A small network was shown many inputs. Here are its activations along a few directions, one row for each input.
In each table, some parts of the input vary, and every possible input appears once, in random order.
Descriptions start from the smaller parts, as in this example, which fits no table here: one of 4 places along a line, together with either a single point or one of 9 places around a ring or (one of 2 separate values, together with one of 5 places around a ring).
Shared parts are said once, and a part with two or three values counts as separate values.

Other details of the inputs shift rows strongly along three fixed directions, in all tables alike. That doesn't count.

Table:
x1: [33 -3 -25 -44 30 -15 -1 30 -14 -4 4 -46 21 6]
x2: [16 27 -8 -52 3 -10 17 -22 15 7 25 -23 -12 -41]
x3: [-5 -25 22 -1 -12 7 -6 19 21 39 -20 -30 70 32]
x4: [7 -16 2 -14 -30 9 -3 -15 16 21 8 -4 6 5]
x5: [-1 14 8 1 2 -8 5 3 15 13 2 3 7 4]
x6: [-1 18 -5 21 15 -1 26 -16 -19 -26 14 16 -38 -24]
x7: [-11 -6 15 -31 38 -17 6 29 -22 -1 -36 -32 37 2]
x8: [-12 -14 4 39 -30 30 -6 -13 15 2 5 22 -21 11]
x9: [7 -9 0 30 28 2 -27 37 -1 -30 -32 -8 -10 20]
x10: [-24 8 9 32 36 -17 -17 23 -48 -45 -27 28 -13 14]
x11: [13 26 -19 10 -2 -6 18 -34 4 -15 36 30 -48 -38]
x12: [9 -2 -8 -24 -21 5 30 -9 12 40 16 -23 11 0]
x13: [-1 -12 -1 -3 -11 -2 -8 -6 2 -2 13 -3 15 1]
x14: [-3 -8 -1 50 -27 10 -18 -11 12 -3 11 34 -2 10]
x15: [12 7 -16 -32 -7 4 25 -19 10 9 37 -17 7 -22]
x16: [-19 -3 11 35 12 7 -4 6 -31 -21 -31 17 -27 10]
x17: [-8 -11 22 1 15 -10 -6 23 1 5 -29 3 31 23]
x18: [19 27 -18 -38 6 -8 42 -20 -5 10 34 -23 -3 -32]
x19: [1 12 -13 -29 14 -17 6 -3 -21 -5 -4 5 -25 -20]
x20: [-19 -1 5 29 12 -4 -28 6 -30 -26 -31 32 -30 6]
x21: [-13 8 -2 -46 35 -21 -12 11 -49 -30 -28 -14 -17 -13]
x22: [25 -29 -7 21 -18 19 -21 24 14 14 -11 -12 6 39]
x23: [4 8 4 25 -29 13 2 -33 44 6 27 14 -25 -18]
x24: [-9 12 0 30 15 -10 7 0 -19 -29 1 31 -23 3]
x25: [8 -22 2 26 -55 21 -13 -19 37 25 29 5 31 17]
x26: [3 13 -13 -56 28 -12 12 3 -29 -12 10 -29 11 -25]
x27: [-2 1 0 26 -26 28 1 -23 10 -1 12 21 -34 -5]
x28: [12 42 -21 -31 3 -13 36 -20 -6 6 27 5 -47 -27]
x29: [-17 -25 11 -16 7 -14 -13 39 -21 19 -34 -10 45 44]
x30: [-14 2 16 32 17 -3 -27 5 -7 -25 -30 30 -14 -2]
x31: [11 -16 2 -6 -38 5 -3 -5 53 52 14 -10 49 11]
x32: [-10 -10 16 47 -23 31 -14 -12 35 3 4 18 -3 5]
x33: [-13 -14 9 -31 12 -2 -6 22 4 6 -19 -30 45 6]
Description of these inputs: one of 3 separate values, together with either a single point or (one of 2 separate values, together with one of 5 places around a ring).
The inputs of x25 and x21 match in every part but the choice among 3 separate values. If x13 is changed in the same way as x25 into x21, which row does it become?
Answer: x4
Change only the choice among 3 separate values in x27. List by row number the other rows that result.
Answer: x26, x32
Change only the place on the ring of 5 in x24. List by row number the other rows that result.
Answer: x6, x11, x13, x15
Change only the choice among 2 separate values in x31. List by row number the other rows that result.
Answer: x30

Table:
x34: [13 -19 -8 -42 -18 0 -4 10 9 34 2 -33 40 15]
x35: [17 8 -17 -47 6 -8 18 -3 -8 12 19 -30 11 -15]
x36: [-29 12 19 35 3 6 3 -23 -11 -23 -7 40 -32 -19]
x37: [-9 -27 13 10 8 2 -23 31 -2 3 -31 -16 41 29]
x38: [1 5 0 21 -8 7 -9 -7 14 -7 3 13 -28 0]
x39: [-5 -9 8 12 0 8 -10 11 2 0 -14 -6 4 15]
x40: [-1 6 1 45 -5 12 -11 -11 17 -17 4 23 -37 -8]
x41: [7 22 -4 -52 -19 -10 42 -32 20 43 34 -11 22 -26]
x42: [-5 -42 17 17 -5 3 -26 35 3 15 -26 -7 68 51]
x43: [8 -3 0 47 -30 25 4 -20 32 1 27 19 -16 0]
x44: [16 24 -13 -26 5 -12 22 -7 9 11 17 -8 -19 -14]
x45: [14 -3 -9 -43 0 -7 2 5 9 15 12 -29 34 -3]
x46: [-48 10 23 -16 66 -31 -20 18 -73 -62 -58 17 -15 -18]
x47: [9 24 -19 -31 24 -15 10 -9 -25 -26 11 -4 -35 -33]
x48: [12 0 -6 47 -34 18 5 -21 22 8 27 27 -18 7]
x49: [-6 -16 12 15 12 -5 -18 27 -5 0 -31 -3 30 25]
x50: [2 -11 -1 41 -28 16 -2 -6 14 10 7 21 -14 20]
x51: [5 18 -16 -32 23 -9 16 0 -27 -17 4 -14 -35 -24]
The inputs of x40 and x49 match in every part but one. If x46 is changed in the same way as x40 into x49, which row does it become?
Answer: x41
Describe the family of inputs behind these rows.
Answer: one of 3 separate values, together with either a single point or one of 5 places around a ring
Change only the choice among 3 separate values in x34. List by row number the other rows that result.
Answer: x50, x51
Change only the choice among 3 separate values in x35. List by row number the other rows that result.
Answer: x47, x48
